Here are a small network's activations along a few directions, averaged over the inputs that share one value of a field.
Related values have similar rows: they may be neighbours, one step apart, or belong to one group.
(in the rows, 500 means zero)
Strong random noise was added to every row along 15 fixed directions; ignore it. To show where, here is one row again and again, with new noise each time:
[550 591 260 452 547 464 583 542 446 700 573 512 485 442 432 411 579 465
 459 514 415 427 607 499 555 525 454]
[323 536 506 721 476 400 517 580 432 437 674 581 442 509 569 542 637 470
 553 498 526 370 337 449 592 519 481]
[610 472 537 699 499 555 488 408 564 599 470 524 399 578 554 569 490 542
 549 478 515 647 504 484 561 637 367]
[519 560 474 436 574 340 415 461 547 657 650 327 674 444 550 451 313 693
 555 435 328 331 542 383 504 361 539]
[558 504 626 578 484 462 415 591 388 403 559 567 504 500 514 470 656 577
 496 482 557 424 421 521 555 551 468]
[462 470 440 602 370 485 511 416 554 525 293 432 543 589 426 509 525 365
 506 468 510 471 572 493 385 604 354]
[508 520 431 436 464 568 487 555 524 483 460 383 634 454 436 407 472 509
 453 467 496 466 661 479 363 490 488]
[548 588 641 393 510 641 507 573 466 548 408 571 180 338 584 462 401 475
 500 542 639 587 682 517 600 759 495]
[672 363 388 590 511 536 557 591 577 371 483 539 367 566 356 441 664 399
 602 668 542 651 344 524 498 466 577]
[579 415 526 291 623 581 457 489 618 532 470 149 610 438 405 578 588 528
 567 558 634 616 502 504 502 454 535]
[425 513 505 428 454 452 512 368 501 530 387 508 566 568 470 598 511 459
 412 429 565 517 489 576 571 495 440]
[733 524 358 644 495 450 491 800 495 354 496 596 640 521 539 400 301 486
 512 562 474 665 511 433 512 641 344]
[400 353 539 738 430 584 622 438 458 424 511 486 477 538 574 437 530 165
 432 450 444 581 391 413 325 701 434]
[408 445 575 548 533 500 475 657 613 281 541 569 656 520 587 678 266 504
 585 639 631 636 491 461 513 422 608]
[342 541 517 638 505 508 518 646 510 449 586 502 657 462 645 638 422 486
 485 496 615 567 558 441 538 602 420]
[601 421 634 455 562 424 521 428 423 565 642 621 558 454 529 451 477 487
 447 495 412 478 488 513 546 455 651]
[490 590 437 437 590 806 631 267 428 602 663 453 414 479 410 438 312 248
 432 331 431 598 622 489 515 592 363]


Field J:
j10: [355 645 594 432 552 420 463 292 458 596 604 255 566 569 473 700 392 410
 587 278 587 405 364 492 787 493 271]
j5: [409 501 642 623 466 604 362 513 474 354 441 288 572 565 546 590 689 627
 493 385 652 501 385 493 437 577 307]
j8: [657 430 417 396 603 479 428 621 348 433 462 430 631 576 495 404 349 284
 520 634 298 392 431 399 299 551 450]
j6: [677 397 559 752 453 419 406 563 680 419 551 582 598 599 461 545 447 751
 690 574 511 575 507 481 497 322 596]
j7: [286 518 515 348 511 540 538 479 580 549 430 280 482 460 515 690 687 523
 453 474 753 579 473 563 626 455 550]
j4: [731 412 521 381 614 462 408 574 436 508 435 452 581 496 492 452 535 548
 519 616 422 499 450 490 425 514 500]
j12: [232 448 737 408 510 551 439 546 531 342 381 385 468 446 577 722 560 408
 619 625 690 449 441 504 427 544 549]
j1: [627 415 613 725 447 359 456 338 624 509 470 655 428 631 453 521 245 503
 750 554 362 456 471 446 498 415 533]
j9: [520 461 655 542 532 617 577 439 484 554 643 656 659 456 477 625 536 468
 444 463 624 631 707 595 580 522 545]
j2: [664 436 377 618 668 715 524 467 489 723 530 381 402 518 571 520 685 480
 523 587 370 650 492 430 379 689 335]
j11: [641 526 611 503 532 354 512 497 360 549 632 738 479 433 527 459 591 577
 495 480 421 461 412 581 665 494 546]
j13: [488 395 767 528 523 537 482 456 529 480 528 631 514 450 700 576 367 596
 454 521 491 615 542 497 443 499 667]
j15: [519 437 609 594 462 627 465 461 474 525 409 446 636 493 527 554 566 438
 517 472 493 515 638 491 302 657 363]
j3: [518 505 406 646 412 537 600 539 524 605 541 523 208 404 548 269 618 560
 442 444 430 516 550 454 450 582 570]
j14: [666 509 520 509 537 668 486 679 537 318 531 520 334 420 438 405 514 543
 616 596 575 635 505 503 491 539 527]
The values of J form a line.
List every value one step from j4, in the order listed.
> j1, j13
List every value one step from j9, in the order listed.
> j5, j6
List every value one step from j10, in the order listed.
> j7
List every value one step from j2, in the order listed.
> j12, j14
Fewest steps between j15 and j3?
> 10
